[156 142 134 129 119] --> 134

[[145 140 132 136 117 146 113]
 [121 121 102 100 129 123 137]
 [136 135 143 145 136 133 132]] --> 143

[137 124 132 121 150 101] --> 132

[130 128 107 109 136 131] --> 107

[[115 104 133 113 109 154]
 [149 148 119 143 138 108]
 [150 148 125 143 137 103]] --> 125

[121 112 106 105 119 110] --> 106

[149 141 152 146 145 140 145] --> 152

[[119 113 131 145]
 [109 121  99 140]
 [124 121 114 111]] --> 114
---
array([118, 108, 124, 112, 108, 106]) => 124

array([125, 139, 102, 111, 139]) => 139

array([125, 105, 139, 130, 107]) => 105

array([122, 123, 134, 126, 105, 132]) => 134

array([101,  98, 103, 100, 121, 149]) => 103

array([[140, 108, 144, 143, 112],
       [127, 126, 106, 115, 114]]) => 126

array([[119, 112, 145, 116, 119, 121, 122],
       [141, 150, 132, 143, 114, 122, 127],
       [109, 111, 122, 127, 127, 129, 133]]) => 127
---
[120 108 143 146 106 108 101] -> 108

[[119 134 124 133 120 120 119]
 [109 136 121 145 106 106 107]] -> 106

[114 135 131 153 143] -> 153

[142 145 104 114 135 119] -> 135

[130 127 134 118  99 105] -> 99

[[113 132 146 131 100]
 [106 141 135 130 105]
 [108 141 135 135 100]] -> 135

[[118 123 108 125 114 144 119]
 [134 134 145 139 133 104 130]
 [123 139 100 129 123 139 128]] -> 139

[106 125 126 129 114 134 139] -> 134

[156 127 146 129] -> 146

[126 154 148 147 132 138] -> 132
---
[[127 148 141 137 115 133 146]
 [140 118 109 109 129 130 111]
 [131 155 123 125 110 132 141]] yields 115

[[146 130 103 110]
 [103 119 138 149]
 [121 138 152 151]] yields 130

[[118 130 134 143]
 [133 138 152 149]
 [133 128 126 121]] yields 130

[[127 114 144 134 103 111]
 [129 118 128 136 121 127]
 [135 123 143 134 117 121]] yields 134

[[133 156 132 145]
 [127 136 126 129]
 [126 121 140 123]] yields 156

[[107 139 126 138 132 135 138]
 [143 119 123 127 128 113 132]
 [111 137 131 131 126 140 124]] yields 132

[[154 114 156 138]
 [133 107 148 148]
 [104 134 108 121]] yields 114

[[130 130 118 139 123]
 [133 135 118 151 125]
 [134 131 126 118 119]] yields 118

[[135 111 121 113 105]
 [152 141 156 147 141]
 [110 115 114 143 121]] yields 121
---
[[123 123 117 128 136]
 [141 105 132 129 122]] result: 128

[153 130 135 150 132 122] result: 132

[128 137 143 140 153 113] result: 153

[[147 124 113 116 127 109]
 [142 107 110 109 125  99]] result: 127

[114 144 152 143] result: 152

[111 129 155 132] result: 155

[115 131 149 110 138 129] result: 138

[116 119 139 104 144 152] result: 144
---
[[131 150 140 130]
 [110 109 131 133]
 [112 132 108 157]] ⇒ 157, 150

[113 101 147 109 126 131] ⇒ 147, 131

[[112 114 114 135 129 105 126]
 [139 135 135  99 114 127 110]
 [138 143 134 128 146 149 122]] ⇒ 149, 146

[111 110 130 106 135  99 103] ⇒ 135, 130

[117 127 126 131 151 146 130] ⇒ 151, 146

[109 150 143 119 132] ⇒ 150, 143

[139 143 130 113 150] ⇒ 150, 143

[131 101 123 119  98] ⇒ 131, 123
---
[[126 124 136 134 137 133]
 [125 133 129 129 141 127]
 [150 113 149 143 125 125]] -> 136

[[127 133 112 120]
 [141 118 144 144]
 [120 106 116 124]] -> 112

[[144 112 141 114 146 119]
 [109 107 116 118 139 115]
 [127 147 134 128 125 138]] -> 141

[[127 151 125 148 136]
 [139 139 134 136 119]
 [142 115 146 125 115]] -> 125

[[129 127 113 122 116 115 115]
 [107 109 140 129 118 112 145]
 [124 124 119 133 109 103 125]] -> 113

[[131 123 107 153 141]
 [105 132 119 153 129]
 [111 143 121 153 131]] -> 107

[[131 123 132 128 139 131 122]
 [119 138 131 126 124 101 119]
 [128 128 124 135 114 139 139]] -> 132

[[103 123 133 119]
 [133 125 133 120]
 [106 123 133 120]] -> 133

[[129 124 151 124]
 [107 107 112 118]
 [144 139 139 148]] -> 151
---
113,110,115,128,106,118
116,115,120,129,107,122
142,139,131,127,147,135
| 139

138,130,150,150,113
123,122,119,112,123
| 122

122,147,129,152,134,133,127 | 147

149,132,106,112,143,138 | 132

124,107,155,130
108,132,132,135
| 132

114,127,156,123,118,117,116 | 127

132,151,132,135,127,124 | 151

148,124,136,134,126,147,150 | 124
